These are the activations of a small neural network, seen along a few directions. Each row is one input.
Each table varies a few parts of the input and shows all the possible inputs, shuffled.
Descriptions start from the smaller parts, as in this example, which fits no table here: one of 8 places around a ring, together with either a single point or one of 11 places along a line or (one of 3 separate values, together with one of 6 places along a line).
Shared parts are said once, and a part with two or three values counts as separate values.

Other details of the inputs vary at random and push rows far along two fixed directions, the same in every table; ignore that.

Rows:
r1: [-0.35  0.73 -0.16  0.49 -0.75 -0.12  0.09  0.71  0.44 -0.54  0.47  0.44]
r2: [-0.49  0.26  1.19  0.35  0.97 -0.21 -0.73 -0.26  0.26 -0.89 -0.57  0.48]
r3: [ 0.08 -5.35 -0.03 -3.97 -0.54 -0.03 -2.68  3.94  1.42  2.07  0.71 -2.16]
r4: [ 0.05  0.62 -0.26  0.34 -1.06  1.06  0.41  0.58  0.08 -0.19 -0.01  0.63]
r5: [ 0.53 -5.34 -0.55 -3.65 -0.33 -0.28 -2.25  2.78  1.42  2.26  1.16 -3.45]
r6: [-0.13 -0.10  0.66  0.56  0.85 -0.26 -0.20 -1.36  0.06 -0.64 -0.35 -0.74]
r7: [-0.24  0.69 -0.48 -0.34 -0.60  0.39  0.13 -0.74  0.27  0.58 -0.31  0.35]
r8: [ 1.46 -0.03 -1.01 -2.30  3.37 -5.01  4.61  3.26 -8.16  2.39  0.89  2.68]
r9: [ 0.45  0.50 -0.61 -0.14 -0.69  0.83  0.64 -1.05  0.13  0.45 -0.11 -0.22]
r10: [ 0.03 -0.28  0.66  1.38  0.85  0.02 -0.16 -0.57  0.01 -0.93 -0.07 -0.42]
r11: [-0.19  0.68 -0.19  0.48 -0.76  0.17  0.11  0.65  0.32 -0.51  0.23  0.54]
r12: [ 0.31  0.47 -0.59  0.87 -0.53 -0.05  0.29 -0.15  0.38 -0.21  0.74 -0.24]
r13: [ 0.07  0.07  0.69  0.57  1.01 -0.30 -0.29 -1.32  0.06 -0.55 -0.48 -0.67]
r14: [-0.42  0.24  0.81  0.26  1.12 -0.27 -0.64 -1.03  0.11 -0.36 -0.70 -0.05]
r15: [ 0.69  0.34 -0.64  0.65 -0.81  1.13  0.54 -0.19  0.01  0.16  0.28  0.02]
r16: [ 0.32  0.52 -0.64 -0.09 -0.60  0.41  0.52 -0.97  0.26  0.35 -0.01 -0.32]
r17: [-0.55  0.04  1.03  1.04  0.73 -0.04 -0.40  0.25  0.00 -1.32 -0.24  0.26]
r18: [-0.35  0.18  1.07  1.05  0.86 -0.02 -0.57  0.28  0.11 -1.24 -0.38  0.26]
r19: [ 0.54  0.40 -0.67  0.74 -0.71  0.70  0.41 -0.14  0.16  0.03  0.39 -0.06]
r20: [-0.48  0.83 -0.39 -0.25 -0.40 -0.40 -0.01 -0.76  0.42  0.33  0.05  0.19]
r21: [-0.32  0.70 -0.41 -0.29 -0.42 -0.08 -0.05 -0.77  0.38  0.37 -0.19  0.25]
r22: [ 0.25 -0.14  0.70  1.38  1.02  0.01 -0.33 -0.52  0.09 -0.84 -0.21 -0.42]
r23: [-0.66  0.17  1.15  0.38  0.85 -0.23 -0.53 -0.30  0.15 -0.99 -0.45  0.50]
r24: [-0.30  0.78 -0.11 -0.26 -0.83  0.37  0.16  0.06  0.33  0.08 -0.24  0.90]
r25: [-0.12  0.59 -0.45 -0.40 -0.70  0.83  0.26 -0.76  0.15  0.71 -0.41  0.38]
r26: [-0.11  0.68 -0.27  0.40 -0.94  0.63  0.27  0.68  0.22 -0.31  0.11  0.60]
r27: [-0.62  0.11  0.79  0.29  0.95 -0.24 -0.52 -1.09  0.12 -0.47 -0.58 -0.08]
r28: [-0.15  0.68 -0.10 -0.34 -0.93  0.80  0.28  0.00  0.19  0.21 -0.34  0.92]
r29: [ 0.47  0.42 -0.60  0.85 -0.56  0.27  0.26 -0.20  0.31 -0.18  0.50 -0.15]
r30: [ 0.25  0.55 -0.58 -0.02 -0.41 -0.08  0.39 -1.02  0.31  0.16  0.12 -0.43]
Each input here is: one of 5 places around a ring, together with either one of 2 separate values or one of 4 places along a line.
The inputs of r20 and r8 match in every part but the place on the ring of 5. If r27 is changed in the same way as r20 into r8, which row does it become?
> r23
Start at r13 and move only the place on the ring of 5, one step at a time. The first step leads to r14. Which rows follow, in order?
> r2, r18, r22
List by row number the other rows that have the place on the ring of 5 in common with r11.
> r1, r4, r17, r18, r26
Which other rows does r15 become when the place on the line of 4 takes its other values? List them by row number.
> r12, r19, r29

Rows:
r31: [-0.72 -1.39  1.19 -1.19 -0.13  0.52 -1.86  1.65  1.34 -0.41 -0.29 -0.08]
r32: [-0.41 -1.90  0.54 -1.11  0.22  0.11 -1.50 -0.47  1.24  0.52 -0.25 -1.39]
r33: [-0.69 -1.57  0.64 -1.28  0.29  0.18 -1.87  0.17  1.36  0.34 -0.71 -0.81]
r34: [-0.03 -1.10 -0.65 -0.88 -2.01  1.27 -0.92  2.08  1.43  0.95  0.50 -0.02]
r35: [-0.37  6.15 -1.09  3.11 -1.97  1.08  2.41 -4.20  0.58 -1.66 -0.55  2.33]
r36: [ 0.23 -1.82  0.21 -0.33  0.07  0.18 -1.41  0.34  1.27  0.02  0.17 -1.71]
r37: [ 1.48 -0.69 -0.42 -2.58  4.70 -4.69  4.13  1.80 -8.34  2.78 -0.16  1.76]
r38: [-0.16  5.11  0.47  4.36  0.32  0.75  1.72 -5.17 -0.03 -2.50 -0.92  1.21]
r39: [-0.39 -1.59  0.40 -0.59 -0.09  0.21 -1.52  1.03  1.38  0.01  0.28 -1.08]
r40: [-0.77 -1.45  0.86 -1.29  0.08  0.23 -1.88  0.87  1.25  0.01 -0.45 -0.53]
r41: [ 0.06 -1.82  0.60  0.07 -0.36  0.55 -1.48  1.82  1.35 -0.59  0.20 -0.72]
r42: [ 0.10 -2.14  0.65  0.38  0.15  0.92 -1.41  1.65  1.10 -0.72  0.27 -0.93]
r43: [ 0.03 -1.76  0.36 -0.20 -0.16  0.24 -1.44  1.02  1.24 -0.25  0.30 -1.35]
r44: [ 0.43 -1.97  0.28 -0.52  0.13  0.26 -1.25 -0.37  1.23  0.32  0.09 -2.08]
r45: [-0.33 -1.54  0.74 -0.35 -0.30  0.47 -1.45  1.79  1.43 -0.40  0.32 -0.48]
r46: [-1.19  4.60  0.63  2.96 -0.06 -0.09  1.18 -3.05 -0.02 -2.30 -0.82  2.47]
r47: [ 0.01 -1.78  0.31 -0.86  0.20  0.22 -1.32 -0.36  1.39  0.58  0.04 -1.81]
r48: [-0.70 -1.66  1.01 -0.72 -0.27  0.41 -1.64  1.67  1.33 -0.50  0.13 -0.15]
r49: [ 0.05 -2.07  0.48  0.23  0.28  0.69 -1.48  0.83  1.07 -0.38  0.30 -1.55]
r50: [ 2.41  0.16 -2.33 -2.39  2.75 -4.16  5.25  2.64 -8.52  3.38  1.11  2.36]
r51: [-0.54  5.25 -0.67  2.83 -1.91  0.82  2.55 -1.78 -0.44 -1.48 -0.41  3.00]
r52: [-0.63 -1.80  0.48 -0.93  0.13  0.04 -1.68  0.20  1.33  0.21 -0.18 -1.01]
r53: [ 2.64 -0.25 -2.32 -2.65  2.85 -4.08  5.40  2.02 -8.42  3.70  1.04  1.91]
r54: [ 0.49 -1.39 -1.11 -1.62 -1.59  1.02 -0.31 -0.16  1.44  1.31  0.35 -1.52]
r55: [-0.74  5.59  0.25  3.76  0.04  0.06  1.67 -4.24  0.25 -2.31 -0.86  2.09]
r56: [-0.04 -1.05 -0.90 -1.33 -1.92  1.10 -0.60  1.23  1.39  0.82  0.58 -0.87]
r57: [-0.29  4.84  0.33  4.36  0.41  0.56  1.59 -4.22 -0.10 -2.58 -0.76  1.51]
r58: [ 0.07 -0.98 -0.96 -1.25 -1.85  1.12 -0.87  1.22  1.47  1.12  0.67 -0.57]
The inputs of r40 and r37 match in every part but one. If r39 is changed in the same way as r40 into r37, which row does it become?
> r47
What do these inputs look like to the network?
> one of 4 places along a line, together with either one of 2 separate values or one of 5 places along a line
List by row number the other rows that have the place on the line of 4 in common with r31.
> r34, r41, r42, r45, r48, r51
Which other rows does r57 become when the place on the line of 5 takes its other values? List them by row number.
> r33, r36, r52, r55
